Each row below holds a small network's activations on one input, seen along a few directions.
In each table, some parts of the input vary, and every possible input appears once, in random order.
Descriptions start from the smaller parts, as in this example, which fits no table here: ring(5) and (point or ring(11) or (values(2) and line(6))).
Shared parts are said once, and a part with two or three values counts as separate values.

Other details of the inputs shift rows strongly along two fixed directions, in all tables alike. That doesn't count.

Table:
row 1: [-25  -3  -3 -11  -9 -22 -13  -7  19  35 -30   5]
row 2: [  0 -12  17   7   5 -36  29  12   2 -16  27 -32]
row 3: [-24  -6  -6 -12   0 -24 -15  -9  19  34 -27   8]
row 4: [-13  -7   1 -20 -11 -31   0  -5  14  27 -18  30]
row 5: [ 22  20   8  14  -5  44  -1   0 -20 -46  21  -7]
row 6: [-26 -10  -8  -7   3 -21  -5  -8  20  37 -22  17]
row 7: [ 29  13   6  11  10  42   3   3 -29 -37  25  -1]
row 8: [ 13  13  -5 -11 -11  51 -32 -21   1   2 -11  60]
row 9: [ -8  -6  15   6   6 -38  20  23  -7 -19  23 -33]
row 10: [ 13  14  -2 -12 -21  56 -39  -5   3   2 -22  48]
row 11: [ -3  -6   4  17  22 -33  28   5  -6  -4  11 -45]
row 12: [  4  -3   4   6   1 -41  33  15  -5 -14  24 -31]
row 13: [ 39  13  -3  14   3  44   0  10 -22 -34  23  -6]
row 14: [ -8 -12   2 -18  -9 -29  -5   7  16  30 -23  28]
row 15: [  9  16  -6 -16 -14  52 -37 -19   1  -3 -14  55]
row 16: [ -4  -8  17   2   2 -36  24  14   2 -21  24 -37]
row 17: [ 16  12  -4  23   4  53  -5  -7 -22 -35  12 -22]
row 18: [ 13  18  -3  22   9  54  -1  -4 -18 -35  13 -20]
row 19: [-22  -4   7 -20 -20 -26 -11   8  14  26 -20  21]
row 20: [ 24  16  11   8  -6  49   0  -1 -15 -43  23 -12]
row 21: [ -5  -4  -7  15  16 -30  32  11  -4  -3  16 -45]
row 22: [ 14  15  -6  21  18  52  -3  -6 -18 -36  17 -16]
row 23: [ 18  15 -13 -19 -13  52 -32 -12  -7  11 -12  54]
row 24: [  7  -7   7   1   1 -36  33  14  -1 -12  26 -37]
row 25: [ -6 -14   0  18  16 -32  29   6  -9  -6  12 -44]
row 26: [-16 -12 -19 -12  -6 -23  -5  -9  13  41 -24   9]
row 27: [-23  -9 -10 -12   4 -21   0  -9  16  38 -27  16]
row 28: [-27 -13 -10 -11  -5 -23 -13  -8  16  31 -25   9]
row 29: [ 30  17 -13  19  17  49  -1 -10 -23 -25  17 -20]
row 30: [ 18   9  -4 -22 -11  55 -27 -23   1   5 -14  54]
row 31: [-23 -17  -9  -5  -2 -23  -9 -11  16  37 -23  14]
row 32: [-18 -10   5 -17  -9 -29  -9   4  14  30 -13  30]
row 33: [ -1  -8  15  10   4 -37  19  28  -1 -20  18 -35]
row 34: [ -6  -8   6  22  20 -33  23   6  -2  -5  15 -45]
row 35: [-11 -13   5 -13 -10 -28 -10   8  20  29 -19  28]
Description of these inputs: line(5) and (values(3) or line(4)).
Question: The inputs of row 23 and row 7 match in every part but the line(5) part. If row 21 is changed in the same way as row 23 into row 7, which row does it become?
Answer: row 27
Question: Which other rows does row 17 become when the values(3) part takes its other values? List them by row number.
Answer: row 1, row 18
Question: Which other rows does row 13 become when the line(4) part takes its other values? List them by row number.
Answer: row 12, row 23, row 24
Question: List by row number the other rows that have the line(5) part in common with row 3.
Answer: row 9, row 15, row 16, row 22, row 28, row 33

Table:
row 36: [ -8  -4  -1  -2   1   6 -11  -9   6   8  -9  13]
row 37: [  3   8  -1   6   0  10   6  -1  -6 -15   8 -20]
row 38: [ -6  -2   0   0   4   5 -11  -6   5  10 -11  13]
row 39: [-9  0  1 -1  4  2 -4 -8  3  2 -3  5]
row 40: [ -4   1  -6  -6 -10   7 -10  -6   6  10 -12   5]
row 41: [ -4   3   4 -12 -11   3  -7  -3   6   3  -5  18]
row 42: [-13 -14  -5  -5   1 -56  26   9  10  23  -1 -26]
row 43: [-1  2 -7  0 -3  2 -5  3 -1  6 -7 -1]
row 44: [-1  0  1 11 10  2  0  3 -6 -6  4 -4]
row 45: [ -1  -1   4 -10 -12   3  -9  -1   6   4  -5  18]
row 46: [  6   2   5   3  -1   0   2  11  -6 -12   9  -1]
row 47: [ 11   3   9   6   1   5   5   9  -6 -20  13  -9]
row 48: [ 0  2 -3 -1 -3  4 -5  0  3  6 -8 -4]
row 49: [ 6 -3 -4  7 13  2 10 -5 -6 -2  7 -3]
row 50: [ 20   3   2   3   4   5  13   4 -12 -17  19  -6]
Question: Describe the family of inputs behind these rows.
Answer: values(3) and (point or line(4))
Question: The inputs of row 46 and row 43 match in every part but the values(3) part. If row 45 is changed in the same way as row 46 into row 43, which row does it become?
Answer: row 40
Question: List by row number the other rows that have the values(3) part in common with row 38.
Answer: row 36, row 39, row 44, row 49
